A small network was shown many inputs. Here are its activations along a few directions, one row for each input.
In each table, some parts of the input vary, and every possible input appears once, in random order.
A made-up example of a description, with smaller parts first: one of 3 separate values, together with either a single point or one of 9 places around a ring or (one of 6 places along a line, together with one of 8 places around a ring).
Shared parts are said once, and a part with two or three values counts as separate values.
(in the rows, 128 means zero)

Other details of the inputs shift rows strongly along two fixed directions, in all tables alike. That doesn't count.

Table:
row 1: [195  78 112 105 127  81 153 140 164 168  93  94  99  55 192 122]
row 2: [ 96 131 131 134 145 105  97 125 120 119 142 147 109 137 105 150]
row 3: [102 114 155 150 152 117 105 115 107 128 161 128 126 145 107 146]
row 4: [116 132 141 148 155 119 120 132 116 127 171 134 156 156 117 139]
row 5: [117 135 109 110 168 138 104 151 135 108 138 148 154 137 129 154]
row 6: [108 152 107 128 157 111 117 143 127 120 151 147 147 140 114 141]
row 7: [107 135 126 127 143 105 112 128 137 119 153 158 131 141 109 149]
row 8: [122 144 135 144 134 126  81  98 130 157 146 170 124 140 111 142]
row 9: [110 148 121 124 152 122  93 148 141 110 138 144 135 145 139 153]
row 10: [112 132 115 125 157 134  90 146 140 104 134 147 141 138 145 156]
row 11: [114 135 114 121 164 132  97 144 125 106 131 145 132 147 143 164]
row 12: [109 137 130 120 145 119  90 134 150 108 141 148 125 138 130 158]
row 13: [205  86 107  98 137  83 167 157 152 174  93  96 112  66 189 118]
row 14: [114 151 122 149 165 115 120 130 102 117 158 129 147 146 122 141]
row 15: [113 120 148 143 148 118 119 118 123 125 172 138 147 150 108 143]
row 16: [109 154 111 121 161 126  95 150 140 109 140 139 143 137 135 151]
row 17: [116 128 145 141 148 109 120 119 122 118 164 149 142 144 106 141]
row 18: [184  96 112 122 116  58 166 132 155 180 103  94  95  60 178 110]
row 19: [110 127 135 106  76 166 130 128 140  98  90 120 109 131 113 107]
row 20: [118 140 137 146 154 111 121 133 114 120 163 145 152 151 115 136]
row 21: [105 158 109 117  18 206 186 120 124  83  62 102 126 155 114  62]
row 22: [ 86 159 121 115  39 201 166 104 115  74  82 123 117 170  94  94]
row 23: [167 110 118 142 143  91 158 136 128 167 137  81 137  89 166 107]
row 24: [111 116 131  85  28 227 170 121 130  74  57 116 118 144  92  77]
row 25: [116 137 130 144 162 123 124 134 115 126 171 128 164 148 113 136]
row 26: [100 120 152 151 147 108  98 118 121 119 156 144 131 133 106 137]
row 27: [197 101 117  87  70 113 201 131 145 161  56  69  80  72 182  93]
row 28: [134 152 138  99   6 240 157  89 126 114  53 123 110 149 109  70]
row 29: [115 151 115 109 163 125 107 153 136 114 142 145 147 142 124 151]
row 30: [112 134 120  92  30 229 175 111 124  70  53 108 115 154 118  91]
row 31: [127 136 152 161 143 138  95  87 122 149 155 162 131 146 110 127]
row 32: [127 131 129 132 158 163  88 129 137 144 140 174 138 124 117 158]
row 33: [111 147 101  97  39 236 173 130 129  68  54 100 142 146 124  75]
row 34: [128 126 156 164 147 142  93  86 124 159 164 152 135 148 115 132]
row 35: [108 148 123 152 160 116 112 132 116 115 162 134 155 138 124 133]
row 36: [118 127 123  85  29 226 180 118 136  73  60 116 127 149 107  84]
row 37: [185  68 143 136 122  68 165 125 136 191 117  73 103  59 166  99]
row 38: [200  91 122  92 126  69 167 145 159 177 101  98  96  66 175 121]
row 39: [105 123 152 148 149 110 107 116 106 120 152 138 122 139 105 143]
row 40: [110 134 142 148 150 110 115 114 112 117 158 140 130 148 118 149]
row 41: [104 109 133 121 151 130  78 135 143 106 133 150 122 124 121 155]
row 42: [109 117 155 141 148 108 110 123 116 121 160 149 135 136  94 137]
row 43: [107 132 142 151 143 111 109 115 126 114 158 143 139 140 119 139]
row 44: [193  69 120 100 134  77 151 141 143 176  86  90  80  53 180 125]
row 45: [110 143 134 155 150 114 110 130 118 116 158 138 147 146 127 134]
row 46: [222  95 133 150 132  82 174 122 134 224 118 101 112  47 157 103]
row 47: [168  95 137 139 136  82 161 118 123 170 135  89 112  98 161 125]
row 48: [113 150 100  94  49 234 179 128 114  71  51  98 134 152 124  85]
row 49: [117 145 125 113 156 120 104 151 137 115 142 151 138 149 127 155]
row 50: [202 104 116 125 137  68 191 142 128 184 118  81 127  66 169  94]
row 51: [191 111 101 123 129  58 175 145 132 183  99  86  94  74 185 113]
row 52: [113 156 110 116 166 125 104 148 124 111 135 135 134 144 135 158]
row 53: [126 146 136 130 151 148  93 130 137 152 145 171 131 125 116 156]
row 54: [108 134 137 157 150 122 111 129 118 123 165 127 152 151 130 135]
row 55: [109 124 142 142  91 159 146 107 124 110 129 112 138 149 115 107]
row 56: [104 129 139 115 150 119  89 135 128 114 134 145 107 138 116 159]
row 57: [108 117 154 118  23 214 193 102 109  96  86  95 130 154  81  59]
row 58: [199 108 109 104 135  71 166 154 141 178  90  84  93  74 196 124]
row 59: [101 156 104 139 153 114 105 140 130 114 147 141 144 136 125 139]
row 60: [123 146 128 151 148 131 103 122 132 162 149 170 134 123 104 145]
row 61: [131 130 149 168 155 143 108 112 120 164 171 149 149 132 102 143]
row 62: [113 142 125 151 165 125 120 129 103 123 164 116 151 150 124 141]
row 63: [106 158 102 135 159 112 114 139 116 117 143 136 134 142 124 146]
row 64: [100 132 132 108  44 183 166 116 123  94  85 125 116 146  82  81]
row 65: [109 147 118 132 150 106 113 142 129 121 151 154 139 148 117 144]
row 66: [112 137 136 155 157 122 118 127 104 123 163 123 143 159 128 144]
row 67: [179  84 121 122 116  56 157 135 150 184  98  92  86  51 165 104]
row 68: [121 133 137 126 142 163  64 104 133 132 139 177 128 144 120 156]
row 69: [114 146 133 153 157 112 117 128 103 117 155 135 139 153 126 143]
row 70: [109 122 142 108 147 119  94 140 139 115 142 153 119 135 104 152]
Description of these inputs: one of 5 places along a line, together with either one of 2 separate values or (one of 3 separate values, together with one of 4 places along a line).
Q: Which other rows does row 5 become when the place on the line of 4 takes its other values? List them by row number.
A: row 13, row 24, row 36
Q: Which other rows does row 44 become when the place on the line of 5 takes its other values? List them by row number.
A: row 2, row 3, row 39, row 56

Table:
row 71: [143 117 135 164 208  55  88 130 126 184 188 148 130 101 133 167]
row 72: [141 120 106 115 206  71  92 165 138 132 146 132 127 111 168 181]
row 73: [144  90 157 165 248  12  74 133 128 184 226 150 135 102 135 190]
row 74: [141 121 116  93  83 155 143 138 154 121  77 117 105 109 145 113]
row 75: [181  96 112  95 143  85 126 144 158 167  96 111  96  73 181 138]
row 76: [ 77 164 135 149  78 197 134  99 104  86 125 135 146 178  84 102]
row 77: [ 54 173 112 116 162 158  69 149 130  55 155 180 159 188  94 171]
row 78: [170 108 125 125   7 179 240 103 119 141  48  53 109  97 142  30]
row 79: [176  94 114 100 160  83 120 147 149 162 104 119  94  76 179 152]
row 80: [190 100 138 148 165  55 141 128 128 209 147 109 112  74 157 124]
row 81: [ 90 151 117  94  59 211 129 124 138  68  78 147 126 161 100 110]
row 82: [ 95 141 156 133  31 225 174  96 102  83  98 111 143 170  74  65]
row 83: [137 134 104  93  93 146 159 155 145 109  81 101 122 117 151 112]
row 84: [ 92 160 142 141  57 200 153 100 102  90 111 124 140 177  89  86]
row 85: [ 68 140 153 165 164 141  75 113 112  98 188 167 160 172  78 154]
row 86: [ 69 162 115 117 176 146  66 151 128  71 155 165 150 177 115 178]
row 87: [185 108 130 121  36 137 229 105 121 162  67  60 100  91 151  53]
row 88: [ 65 152 152 167 163 139  71 111 105  94 189 170 157 189  85 156]
row 89: [145 118 113  95 102 133 141 138 146 127  85 130 105 105 141 123]
row 90: [ 48 157 155 165 158 149  74 107 105  77 195 176 160 207  70 163]
row 91: [129 137 101 100 129 124 139 155 137 107 106 127 125 122 139 131]
row 92: [219 104 119 142 173  75 149 132 142 218 139 109 132  63 186 126]
row 93: [185 100 138 141 142  70 159 121 127 199 138 104 112  84 148 118]
Q: What is each input in this table made of?
A: either a single point or (one of 2 separate values, together with one of 5 places along a line) or (one of 3 separate values, together with one of 4 places along a line)
Q: Which other rows does row 88 become when the choice among 3 separate values takes its other values? List them by row number.
A: row 78, row 90
Q: A walk changes only the place on the line of 4. It starts at row 71 and steps to row 76. List the rest of the walk in order.
A: row 78, row 85

Table:
row 94: [149 116 139 117  48 179 188 107 119 135  81 101 110 117 112  76]
row 95: [130 126 139 120  56 182 186 112 114  98  89  91 129 145 120  78]
row 96: [ 73 155 150 147 101 177 102  95 111  95 142 165 136 181  76 132]
row 97: [134 102 148 156 226  57  61 125 128 164 198 154 130 113 138 183]
row 98: [186  87 105  69  61 131 187 149 167 141  40  84  88  61 173  85]
row 99: [ 36 181 115 111 162 174  48 146 122  41 141 190 142 207  91 194]
row 100: [198  91 118 136 206  35 112 151 145 208 156 111 116  56 194 156]
row 101: [130 138 124 128 135 146 124 132 132 133 131 138 138 132 123 137]
row 102: [158 138 116 120  79 155 167 120 135 142  87 108 120 112 144  88]
row 103: [ 57 158 133 143 140 169  93 121 109  68 161 154 166 192  92 148]
row 104: [133 117 140 150 230  43  76 146 130 161 200 156 137 118 129 181]
row 105: [178 110 111 109  65 135 211 130 129 149  76  75 119  93 155  71]
row 106: [ 57 174 124 138  96 188 118 118 114  66 130 151 152 190  80 119]
row 107: [172  99 131 146 186  21 119 138 138 193 160 114 109  75 165 145]
Q: What is each input in this table made of?
A: either one of 2 separate values or (one of 3 separate values, together with one of 4 places along a line)
Q: Which other rows does row 105 become when the place on the line of 4 takes its other values? List them by row number.
A: row 94, row 101, row 104
Q: List by row number the other inputs of the same sort as row 99.
A: row 98
